Each row below holds a small network's activations on one input, seen along a few directions.
Each table varies a few parts of the input and shows all the possible inputs, shuffled.
Descriptions start from the smaller parts, as in this example, which fits no table here: one of 8 places around a ring, together with either a single point or one of 11 places along a line or (one of 3 separate values, together with one of 6 places along a line).
Shared parts are said once, and a part with two or three values counts as separate values.

A family of inputs:
R1: [ 15,  -4,  -2, -24,   4,  15,   1,   5, -14,   3, -15,  -2]
R2: [-12,  37, -30,  11, -10, -18,  13,   2,  10,   0,  11,   7]
R3: [-28, -44,  60,  47,   9,   2, -28, -36,  22,   9,  21,  -9]
R4: [-16,  28,  -9,  14,  -4, -12,   2,  22,   2,   4,   5,   1]
R5: [-11,  12,  -7,   9,  13, -13, -22,  31,   2,   7,   5,  -9]
R6: [  7, -77,  65,  14,   8,  36, -13, -62,  -7,  -1,  17,   0]
R7: [-11,  31, -18,   7,  -9, -18,   9,  18,  17,   1,   6,  -1]
R8: [ 18,  -6,   4, -23,   7,  16, -13,  15, -16,  -3, -14,  -5]
R9: [ 16,  -6, -10, -17,  -4,   1,  15,   1, -13, -11, -17,   6]
R10: [-13,  16, -12,  10,  11, -14,  -8,  21,   4,  12,   4,  -6]
R11: [ 16,   9, -26, -23, -14,   2,  24, -16,  -6, -10,  -9,  14]
R12: [ 19,   3, -14, -25, -14,   2,  19,  -1,  -1,  -9, -14,   4]
Describe the family of inputs behind these rows.
> one of 2 separate values, together with either a single point or one of 5 places along a line
The inputs of R2 and R11 match in every part but the choice among 2 separate values. If R10 is changed in the same way as R2 into R11, which row does it become?
> R1
Which other rows does R7 become when the choice among 2 separate values takes its other values? List them by row number.
> R12

A family of inputs:
R13: [-28, -38,  65,  44,  30,   1, -52,   6,  -2,  19,  21, -23]
R14: [ 42, -65,  44, -39,  10,  42, -13, -12, -37, -11, -26, -10]
R15: [ 18,  57, -48, -46, -43,  -5,  70,  34, -17, -23, -36,  15]
R16: [-32, -27,  56,  53,  21,   2, -39, -13,   9,  14,  23, -17]
R17: [ 28,  37, -32, -43, -30,  14,  36,  51,  -5,  -3, -44,   9]
R18: [-40, -24,  41,  66,  -6,  -6,  -5, -74,  38,   3,  46,   9]
R19: [ 39, -51,  31, -28,   8,  43,  -1, -25, -21,  -6, -32,   1]
R20: [ 30, -55,  26, -33, -11,  39,  14, -52, -23, -18,  -8,  15]
R21: [ 44, -74,  43, -40,  12,  36, -27,  -6, -33, -15, -36,  -9]
R22: [ 45,  31, -98, -67,   5, -11,  12,   9, -29, -19, -18,   8]
R23: [-44, -29,  44,  47,  14,  -2, -23, -33,  19,  16,  35,  -4]
R24: [-41,  90, -50,  19,   3, -54,   4,  29,  13,  21,  16,   3]
R25: [-51,  86, -26,  44, -24, -44,  26,  58,  17,   7,   5,   6]
R26: [-36, -30,  41,  65,  -1,  -5,  -6, -51,  34,  17,  47,  -1]
R27: [ 30,  61, -69, -68, -23, -13,  47,   5, -29, -16, -21,  15]
R28: [ 49,  16, -52, -63,   4,  10,  15,  51,  -8, -16, -28,  -3]
R29: [-47,  64, -11,  35, -13, -29,  -1,  63,  34,  22,   7, -16]
R30: [ 35, -48,  21, -11, -22,  35,  29, -87,   1, -21,  -5,  33]
R31: [ 35, -56,  19, -19, -20,  35,  34, -69,  -1, -13,   1,  14]
R32: [-30,  58, -80,  13,  29, -54, -27,  28,  15,  15,  27, -13]
R33: [-19,  44, -30,  27,  24, -28, -29,  76,  25,  13,  13, -11]
R34: [-27, -47,  65,  43,  32,  -5, -66,  13,   1,  14,  11, -22]
The inputs of R33 and R28 match in every part but one. If R18 is changed in the same way as R33 into R28, which row does it become?
> R30
Describe the family of inputs behind these rows.
> one of 2 separate values, together with either one of 5 places around a ring or one of 6 places along a line
Which other rows does R19 become when the choice among 2 separate values takes its other values? List them by row number.
> R16
Which other rows does R32 become when the choice among 2 separate values takes its other values? List them by row number.
> R22

A family of inputs:
R35: [ 15,  29, -46, -34,   8,  -1,   4,  42, -16,   4, -24,   0]
R36: [  7,  32, -44, -28,   7, -11,  -7,  43,  -7,  -4, -23,  -1]
R37: [-13,  58, -24,   9, -21, -18,  13,  44,   5,  -5,   6,  -7]
R38: [ 26,  32, -49, -42,   4,   1,   1,  33, -16,   5, -34,  -1]
R39: [  7, -53,  27,  10,   4,  32,   5, -53,  18,   6,  25,   9]
R40: [-33, -28,  39,  46,  36, -10, -44,  17,  13,  32,  18, -20]
R41: [ 23, -65,  34,   8,  17,  22, -35,  -6,   4,  -8,   2,  -4]
R42: [ -3, -35,  21,  28,   7,  13,  -9, -62,  -4, -14,  15,   8]
R43: [ -8,  52, -46,   9,  -8, -33,  17,  22,   7,   1,  24,   3]
R44: [  7,  36, -31, -21, -22,   0,  34,  31,  -6,  -4, -23,   7]
R45: [ -2,  53, -23,  -8, -18, -12,  17,  36,   2,  -8, -11,   8]
R46: [  0, -41,  50,  26, -10,  19,  -7, -30,  -7, -20,  -4,   2]
R47: [ -9,  37, -40, -16,  15, -20,  -3,  55,  -6,   4,  -3,  -8]
R48: [  3, -61,  21,  22,  -7,  19,  -3, -47,  18,  -9,  28,  14]
R49: [ 22,  40, -58, -28, -16, -10,  29,  -5,  -1,  -1, -16,  13]
R50: [  4,  43, -51, -14,  -8, -23,  23,   5,   7,  -7,  -7,  14]
R51: [-12, -33,  63,   1, -10,   8,   0, -36, -27,  -5,   3,  -1]
R52: [ 12,  36, -56, -19, -12, -15,  31,   4,   0,  -3,  -7,  14]
R53: [ -3,  35, -27, -16, -19, -11,  31,  36,  -1,  -6, -19,   9]
R54: [  6,  46, -40, -20,  12, -12, -12,  47,  -7,  -1, -13,   1]
R55: [-44, -10,  56,  60,   3,  -3, -22,  -2,  21,  25,  14, -11]
R56: [-16, -31,  31,   3,   2,   0,  -5, -67, -20,   0,  23,   6]
R57: [ -3, -45,  60,  -2, -10,  22,   9, -35,  -2,   4,  -2, -11]
R58: [ 26, -65,  40,  -4,  25,  33, -22,  -8,   4,  10,   3,  -9]
R59: [ -6, -35,  29,   0,   4,  17,   0, -71,   8,   5,  14,  -7]
R60: [ 14, -51,  31,  12,  25,  13, -36, -16, -15, -12,  -6,  -9]
R61: [ 10, -55,  42, -16,  25,  16, -21, -21,  -9,  12,  -4, -24]
R62: [ 14, -48,  58,  10,  -7,  40,   2, -27,  13,  -1,   1,   2]
R63: [ 18,  39, -33, -30, -27,   3,  31,  21,  -7,  -2, -32,   6]
R64: [  3, -35,  44, -12,  27,   4, -35, -26, -32,   0,  -4, -14]
R65: [-46, -14,  25,  58,   9, -14, -29, -33,  33,  27,  34,  -6]
R66: [  2,  45, -48,  -6,  -9, -28,  19,  14,   7,  -4,   9,  17]
R67: [-14,  52, -22,  -3, -15, -20,  20,  41,   5,  -6,  -6,  -2]
R68: [  8, -63,  51,  22, -19,  27,   0, -16,  11, -13,   8,   9]
R69: [ -8,  52, -46,  -2,  -5, -34,  17,  15,  12,  -5,  11,   5]
R70: [ -5,  52, -39,  -4,  14, -16, -13,  55,  -7,   3,   2, -13]
Describe the family of inputs behind these rows.
> one of 3 separate values, together with either a single point or one of 5 places around a ring or one of 6 places along a line
A walk changes only the place on the line of 6. It starts at R43 and steps to R69. List the rest of the walk in order.
> R66, R50, R52, R49

A family of inputs:
R71: [ 17,  68, -60, -36,  -6, -21,  17,  75, -13,  -4, -18,  -9]
R72: [-35, -55,  79,  43,  14,  11, -32, -47,  20,  24,  27, -13]
R73: [-33,  88, -60,  15,  -5, -46,  18,  39,   9,  10,   4,   3]
R74: [-21, -67,  75,  36,  26,  13, -44, -34,  16,  24,   9, -20]
R75: [ -5, -62,  81,  20,   3,  30, -17, -44,   2,   2,  23, -15]
R76: [  2,  64, -79, -29,  11, -26,   5,  56,   4,  13, -18,   4]
R77: [-38, -52,  72,  61,  20,   5, -27, -63,  15,  17,  28,  -5]
R78: [  3,  66, -79, -23,  -6, -28,  17,  27,  11,   6,  -7,   8]
R79: [-16, -65,  65,  41,  32,  19, -46, -47,   8,  13,  10,  -5]
R80: [ 25,  63, -57, -54, -18, -21,  28,  64, -27, -19, -32,   0]
R81: [-23,  82, -58,  21, -11, -42,   3,  85,   9,  -2,  -5,   0]
R82: [ 22, -86,  50,   2,   8,  42, -14, -74,  -7,  -4,   8,   1]
R83: [  5, -74,  64,  24,   3,  40,   2, -54,  14,   6,   7,   2]
R84: [-36, -58,  79,  62,  23,   5, -51, -29,   4,  14,  21, -16]
R85: [-11,  75, -60, -13,   1, -43,   1,  75,   5,   6,  -1, -12]
R86: [  9, -76,  66,  -3,   3,  34,   5, -77, -14,  -3,  -7,   3]
R87: [  1, -78,  54,  25,  24,  31, -33, -36,  22,  12,   6,  -1]
R88: [ -5,  77, -70,  -2, -11, -40,  11,  33,   4, -11,  11,   6]
R89: [-44, -46,  87,  75,   1,  12, -29, -34,  30,  13,  30,  -3]
R90: [ 38,  49, -82, -68,  -8,  -7,  28,  48, -37, -18, -41,  17]
R91: [-21,  75, -75,  -6,  -3, -43,  21,  41,   3,  10,   8,   3]
R92: [  4, -69,  81,  10, -16,  41,   4, -48,   1,  -8,  -4,   5]
R93: [ 30, -90,  58, -25,  14,  48, -15, -60, -21,  -7, -26,   3]
R94: [  1, -74,  53,  22,  14,  17, -29, -71,  14,   1,  30,  -6]
R95: [ 34, -87,  55, -20,  -6,  41,  -2, -83, -18, -24,  -1,   5]
R96: [ 22, -80,  76,   2,  -6,  39,  -9, -29,  -8, -19,  -9,  -5]
R97: [-15, -63,  64,  45,  15,  16, -33, -75,  14,   7,  21,   1]
R98: [  5, -76,  77,  13,  19,  37, -28, -36,   0,  13,  -9, -17]
R99: [ 11,  70, -58, -35, -40, -15,  47,  57, -15, -20, -21,  16]
R100: [ 29, -87,  55,   2,  12,  50, -19, -33,   2,  -9,   2,  -2]
R101: [ -2,  79, -54, -27, -17, -18,  30,  55,  -3,   7, -14,  -1]
R102: [ 43,  53, -77, -65, -27, -11,  42,  21, -26, -29, -23,  17]
R103: [-39,  97, -45,  18, -15, -51,   6,  60,   7,   0,  20,  -6]
R104: [ 35,  58, -80, -47, -16, -12,  31,  32, -11, -15,  -9,   9]
R105: [ -6,  76, -71,  -7,   7, -38,  -2,  63,  -2,  -4,   0,   2]
R106: [ 13,  65, -76, -21, -21, -15,  45,  52,  -2,  -6,  -9,  14]
R107: [-26, -66,  58,  40,  21,   8, -24, -62,  10,  17,  32,  -7]
R108: [ 16,  63, -72, -47, -21, -21,  48,  30, -29, -14, -22,  15]
R109: [-30,  86, -54,  -4, -10, -40,  14,  54,  14,  17,   2,  -5]
R110: [ 39,  55, -80, -46,  -9,  -4,  26,  71,  -6, -15, -20,  11]
Describe the family of inputs behind these rows.
> one of 2 separate values, together with one of 4 places along a line, together with one of 5 places around a ring
The inputs of R98 and R71 match in every part but the choice among 2 separate values. If R96 is changed in the same way as R98 into R71, which row does it become?
> R80
The inputs of R76 and R87 match in every part but the choice among 2 separate values. If R88 is changed in the same way as R76 into R87, which row does it become?
> R97
Which other rows does R101 become when the place on the line of 4 takes its other values? List them by row number.
> R99, R103, R109
Which other rows does R74 become when the place on the ring of 5 takes its other values? List them by row number.
> R72, R87, R94, R107

A family of inputs:
R111: [ 12, -38,  36,  -3, -24,  18,  13, -67,   7,  -6,  -3,  19]
R112: [ 30,  38, -61, -28,   1, -17,   9,  29,  -7,   4, -21,  11]
R113: [  9,  48, -56, -30,   0,  -8,  27,  39,   5, -10, -15,  -2]
R114: [-14, -34,  29,  26,  40,  18, -45,  23,  -5,   9,  -3, -27]
R115: [  7,  53, -42, -28, -28, -18,  28,  45,  -9,   3, -20,  -2]
R116: [  3,  71, -27, -25, -32, -15,  35,  54, -13,  -8, -25,  13]
R117: [-77,  64, -16,  77,  -8, -59,   6, -36,  34,   4,  58,  13]
R118: [ -7, -49,  32,   6,  50,   9, -47,  30, -16,   8,  -6, -29]
R119: [-23, -19,  41,  45,  12,  -4, -34,  22,  16,   1,  20, -11]
R120: [ 24, -43,  34, -13, -13,  32,  10, -67,  -8,  -4,   2,   7]
R121: [ 23, -61,  31, -24,   5,  29,  10, -55, -20, -13,  -5,   5]
R122: [ 12, -33,  38,  11, -38,  19,  29, -66,  15,  -5,  25,  16]
R123: [-17, -28,  37,  24,  19,   5, -42,  20,  15,  30,   0, -20]
R124: [ 15,  30, -78, -36,  14,  -8,   1,  29, -13, -14,  -7,   7]
Describe the family of inputs behind these rows.
> either a single point or one of 5 places along a line or (one of 2 separate values, together with one of 4 places along a line)
Which other rows does R123 become when the choice among 2 separate values takes its other values? List them by row number.
> R111

A family of inputs:
R125: [  1,  50, -27, -20, -15, -17,  21,  32, -16, -10, -19,   2]
R126: [ 23, -75,  53, -22,   5,  44,  -2, -55, -12,   6, -16,  -3]
R127: [  7,  44, -57, -15,   1, -18,  12,  37,   7,   3,  -7,   3]
R128: [  0,  46, -40, -18, -15, -18,  18,  38,  -6,  -5, -13,   6]
R129: [-12, -30,  21,  19,   4,  -1,  -6, -77,  -1,  -2,  27,   7]
R130: [-41, -28,  64,  44,   9,   1, -20, -16,  19,  25,  20, -17]
R131: [  2,  49, -31, -19, -16, -15,  25,  38, -15, -10, -10,   3]
R132: [  5,  51, -46, -17,  -8, -13,  12,  32,   2,   0,  -7,   2]
R133: [  8,  46, -68, -13,   4, -17,   9,  38,  14,   7,  -3,   6]
R134: [  6, -83,  77,  43,  -8,  39, -10, -43,  22, -13,  19,   6]
R135: [  1, -69,  54,  18,  37,  15, -58, -24, -14,   0,   9, -15]
Describe the family of inputs behind these rows.
> either one of 5 separate values or one of 6 places along a line
A walk changes only the place on the line of 6. It starts at R125 and steps to R131. List the rest of the walk in order.
> R128, R132, R127, R133
